These are the activations of a small neural network, seen along a few directions. Each row is one input.
Each table varies a few parts of the input and shows all the possible inputs, shuffled.
A made-up example of a description, with smaller parts first: one of 6 places along a line, together with either a single point or one of 9 places along a line or (one of 2 separate values, together with one of 8 places around a ring).
Shared parts are said once, and a part with two or three values counts as separate values.
In the rows, 128 means zero.

Other details of the inputs vary at random and push rows far along two fixed directions, the same in every table; ignore that.
These rows show it; all are for the same input, with only those details redrawn:
[126 101 166 164 146 127 154 150 107 141 139  78]
[132  95 178 169 157 132 161 155 112 143 136  74]
[137  79 140 170 162 123 142 157 141 115  92 115]
[110 102  29 140  97  86  81 134 140  74  73 180]
[111 120 143 150 115 116 140 138  87 142 161  78]
[112 119 145 151 117 117 141 139  89 141 159  78]
[137  85 169 172 166 131 157 158 127 133 116  89]

A family of inputs:
row 1: [ 86 172  96  91  45 138 109  88  74 142 177 133]
row 2: [157 119 157 132 180 124 141 124 158 134  87 142]
row 3: [137  86 180 167 153 140 152 164 116 130 106  93]
row 4: [124 137 148 110 112 135 127 126 130 146 171 101]
row 5: [143 126  96 123 151 134 132 128 170 105  84 176]
row 6: [144 116 176 170 181 120 154 158 123 133 107  91]
row 7: [113 159 107 129 102 120 111 116  58 134 188  90]
row 8: [149 102 170 173 178 122 160 156 128 131 112  88]
row 9: [146 155 175 123 155 132 144 142 148 144 147 115]
row 10: [ 90 168  90  97  62 132 115  87  86 143 184 129]
row 11: [ 90 155  86 119  69 121  96 110  47 134 202  96]
row 12: [149  90 145 135 162 136 139 125 164 134  93 140]
row 13: [101 195  84  86  61 110 113 102  92 139 197 129]
row 14: [135 137  42 100 106  95  77 118 177  78  87 196]
row 15: [131 151 146 118 126 131 144 100 108 150 160 116]
row 16: [ 96 186  91 117  84 109  92 108  43 133 193  99]
row 17: [134 102 108 124 127 142 114 116 155 110  73 182]
row 18: [141 109 104 124 136 131 111 144 189 108  96 169]
row 19: [139 107 174 132 157 174 162 143 148 141 105 128]
row 20: [149 108 184 132 150 161 144 157 165 139 116 122]
row 21: [117 101  35 130 100 121  64 133 123  69  72 192]
row 22: [123 147  57 111 123 114  96 104 156  90  74 207]
row 23: [148  96 183 132 154 152 149 130 141 149 105 119]
row 24: [110 154 135  94  72 133 109 120 105 141 174 108]
row 25: [103 159 125  97  73 143 123 121 101 146 172 124]
row 26: [112 119 145 151 117 117 141 139  89 141 159  78]
row 27: [144 100 172 141 166 155 156 122 148 146 118 125]
row 28: [146 134 147 130 179 145 152 137 163 124  92 152]
row 29: [125 138  37 110 110 113  94 100 159  83  78 210]
row 30: [131 162 156 108 130 116 132 114 116 146 157 108]
row 31: [161 122 145 132 166 132 138 147 183 120 107 145]
row 32: [142 139 107 120 155 124 123 137 175 106  86 182]
row 33: [122 163 121 102  97 108 125  93  95 152 172 111]
row 34: [135 108  99 124 140 139 122 139 180 110  92 176]
row 35: [135 149 149 110 124 119 136 113 119 145 162 103]
row 36: [117 184 130  94  98 110 112 113 109 139 179 111]
row 37: [143 108 194 125 144 154 148 136 136 149 129 101]
row 38: [128 143  60 111 124 104  92 100 154  94  74 207]
row 39: [116 140 138 116 119 152 148 121 120 150 159 116]
row 40: [139 100 100 119 136 122 108 125 176 106  87 166]
What is each input in this table made of?
> one of 4 places along a line, together with either one of 2 separate values or one of 8 places around a ring
The inputs of row 22 and row 1 match in every part but the place on the line of 4. If row 32 is changed in the same way as row 22 into row 1, which row does it become?
> row 25
The inputs of row 16 and row 7 match in every part but the place on the line of 4. If row 6 is changed in the same way as row 16 into row 7, which row does it become?
> row 8
List by row number the other rows that have the place on the line of 4 in common with row 27.
> row 4, row 10, row 11, row 12, row 18, row 26, row 34, row 39, row 40
Which other rows does row 31 become when the place on the line of 4 takes its other values? List them by row number.
> row 9, row 18, row 20
Which other rows does row 14 become when the place on the ring of 8 takes its other values? List them by row number.
> row 5, row 13, row 15, row 29, row 31, row 33, row 35

A family of inputs:
row 41: [146 119 143 128 161 156 129 140 166 111  81 155]
row 42: [129 142 220 114 143 188 166 147 119 174 197  76]
row 43: [128 156  83  84  75  82 109 106 153 126 139 154]
row 44: [121 164 201 105 113 155 151 128 105 162 190  77]
row 45: [123 184  77 166 153  67 110 190 116  86 148 112]
row 46: [136  96 213 164 126 140 144 156  68 160 176  43]
row 47: [116 158  52  89  87  97  83 103 121 102 107 177]
row 48: [122 105  73 140  93 105  87 138  96  90 130 115]
row 49: [ 98  70 113 150 103 123 122 146 134 124  96 133]
row 50: [153 113 130 141 172 129 145 125 144 124  73 151]
row 51: [126 116  96 136 144 160 131 120 137 110  98 182]
row 52: [102 171 108  90  83 161 107 121  96 140 182 133]
row 53: [144 133 183 114 149 130 152 132 134 149 136 103]
row 54: [148  49 130 180 181 137 150 166 159  98  73 113]
row 55: [106 154  65 109  90 151 103 113 111 120 138 171]
row 56: [141 112 135 151 168 150 150 119 144 111  76 162]
row 57: [148 108 132 147 176 126 154 114 135 120  73 157]
row 58: [ 73 118  57 127  52 102 112 118  94 121 152 117]
row 59: [111 168 114  82  63 139 120 119 136 149 199 131]
row 60: [102 167  99 123 105  95 117  72  67 141 168 123]
row 61: [137 139 172 139 150 160 159 125 115 147 131 108]
row 62: [162 108 141 127 162  98 129 127 202 127 100 144]
row 63: [131  59 133 160 130 129 111 162 149 111  63 141]
row 64: [121 158 142 104 115 102 113 105 112 146 169 103]
row 65: [169  98 164 130 168 142 150 151 225 116  76 157]
row 66: [125 144  78 110 124  97  83 104 135 108 108 161]
row 67: [137 146 203 147 169 134 167 108  84 183 176  58]
What is each input in this table made of?
> either a single point or one of 6 places around a ring or (one of 4 places along a line, together with one of 5 places along a line)
Which other rows belong to the same alternative as row 58? List them by row number.
> row 46, row 48, row 49, row 54, row 63

A family of inputs:
row 68: [136 156 186 113 129 153 153 132 106 162 181  90]
row 69: [136  86 131 143 156 137 115 148 154 114  83 146]
row 70: [150 109 120 130 160 118 129 126 171 108  80 151]
row 71: [118 116 177 142 129 153 161 118  81 168 171  76]
row 72: [120 138 116 116 121 154 136 118 121 133 135 147]
row 73: [134 134 154 125 130 120 143 115 117 143 151  92]
row 74: [155 115 132 131 157 151 121 149 175 105  97 163]
row 75: [125 116 122 132 120 109 122 131 135 133 133 125]
row 76: [ 97 182  38  82  50 108  73 106 118 102 170 160]
row 77: [133 147 110 149 145 104 119 140 101 108 130 122]
row 78: [102 139  80 110  79 108  83 105  99 123 142 139]
row 79: [ 84 180  16 123  71  89  84 100  60  98 149 153]
row 80: [137  95 120 150 140 126 129 162 176 111  82 145]
row 81: [136 143 120 108 127 125 130 123 142 131 132 134]
row 82: [128 131 186 139 112 148 151 150  96 157 170  69]
row 83: [144  88 124 149 147 135 130 161 172 108  80 133]
row 84: [125 126 127 128 124 123 114 114 117 132 124 129]
row 85: [127 153 139 155 154 102 145 146 101 134 158  92]
row 86: [ 98 181  41  80  52  88  84  87 108 113 152 158]
row 87: [128 147 124 113 126 127 131 132 152 133 139 141]
row 88: [129 124 174 132 126 130 148 128 100 163 179  63]
row 89: [119 116 123 125 104 125 117 143 119 112 128 126]
row 90: [142 114 130 130 161 129 123 122 156 115  77 158]
row 91: [144 104 135 138 162 129 122 123 156 113  74 151]
row 92: [100 165  43  95  40  84  70  91  87 110 153 158]
row 93: [ 92 185  45  84  50  82  88  90 114 117 155 164]
row 94: [129 143 187 133 134 121 161 118 111 165 175  75]
row 95: [119 146 178 126 133 155 169 107  90 170 167  91]
row 96: [144 106 115 132 140 114 122 126 150 117 103 135]
row 97: [132  78 119 153 150 147 133 140 145 115  85 152]
row 98: [155 110 132 133 159 123 128 128 161 110  79 159]
row 99: [142  83 116 139 151 124 120 151 166 109  86 141]
row 100: [122 116 117 137 121 133 133 108 108 134 124 134]
row 101: [126 159 182 125 130 147 153 137 126 159 196  86]
row 102: [136  94 126 148 144 145 118 156 159 109  74 146]
row 103: [132  86 134 143 150 140 122 152 157 102  80 144]
row 104: [127 154 159 110 131 144 137 120 112 154 152 116]
row 105: [158 116 134 123 160 136 131 138 168 115  83 164]
row 106: [108 115 178 141 120 159 166 134  83 155 171  75]
row 107: [128 136 184 137 131 121 156 125 108 170 178  75]
row 108: [131 108 124 140 143 136 139 109 130 122  96 144]
row 109: [ 92 181  43  89  50  75  85  87 109 114 156 162]
row 110: [151 115 120 122 159 139 130 142 181 111  92 156]
row 111: [116 113 116 124 109 121 122 142 129 114 131 115]
row 112: [125 154 193 117 140 146 154 114  99 170 166  85]
row 113: [120 132 116 126 123 133 136 102 112 132 122 141]
row 114: [128 148  99 146 145  99 122 138 108 109 135 113]
row 115: [134 121 126 127 146 152 144 121 139 130 102 156]
row 116: [113 119 143 146 108 156 150 135  97 145 148 101]
row 117: [135 155 188 117 131 138 156 117 100 164 171  86]
row 118: [112 122 154 131 113 122 143 147 120 140 160  94]
row 119: [149 118 129 128 163 125 137 140 186 119  87 164]
row 120: [153  85 131 144 154 126 120 142 157 111  81 148]
row 121: [122 151 105 147 146 108 112 135  96 114 126 123]
row 122: [118 127 178 135 122 127 150 142 106 165 184  71]
row 123: [136 131 133 116 148 149 124 133 151 125 107 153]
row 124: [139  97 128 137 134 127 117 147 141 115 105 138]
row 125: [135 131 129 123 121 115 122 113 122 123 123 130]
row 126: [136 130 132 124 146 155 115 138 155 117 116 152]
row 127: [139 108 121 140 156 165 132 135 163 109  97 168]
What is each input in this table made of?
> one of 5 places along a line, together with either a single point or one of 11 places along a line
The inputs of row 125 and row 73 match in every part but the place on the line of 5. If row 89 is changed in the same way as row 125 into row 73, which row does it become?
> row 111
The inputs of row 78 and row 75 match in every part but the place on the line of 5. If row 69 is changed in the same way as row 78 into row 75, which row does it become?
> row 122
List by row number the other rows that have the place on the line of 5 in common with row 116.
> row 71, row 72, row 79, row 95, row 97, row 100, row 106, row 108, row 113, row 115, row 127
Start at row 119 and move only the place on the line of 5, one step at a time. The first step leads to row 81. Which rows follow, in order?
> row 105, row 104, row 115
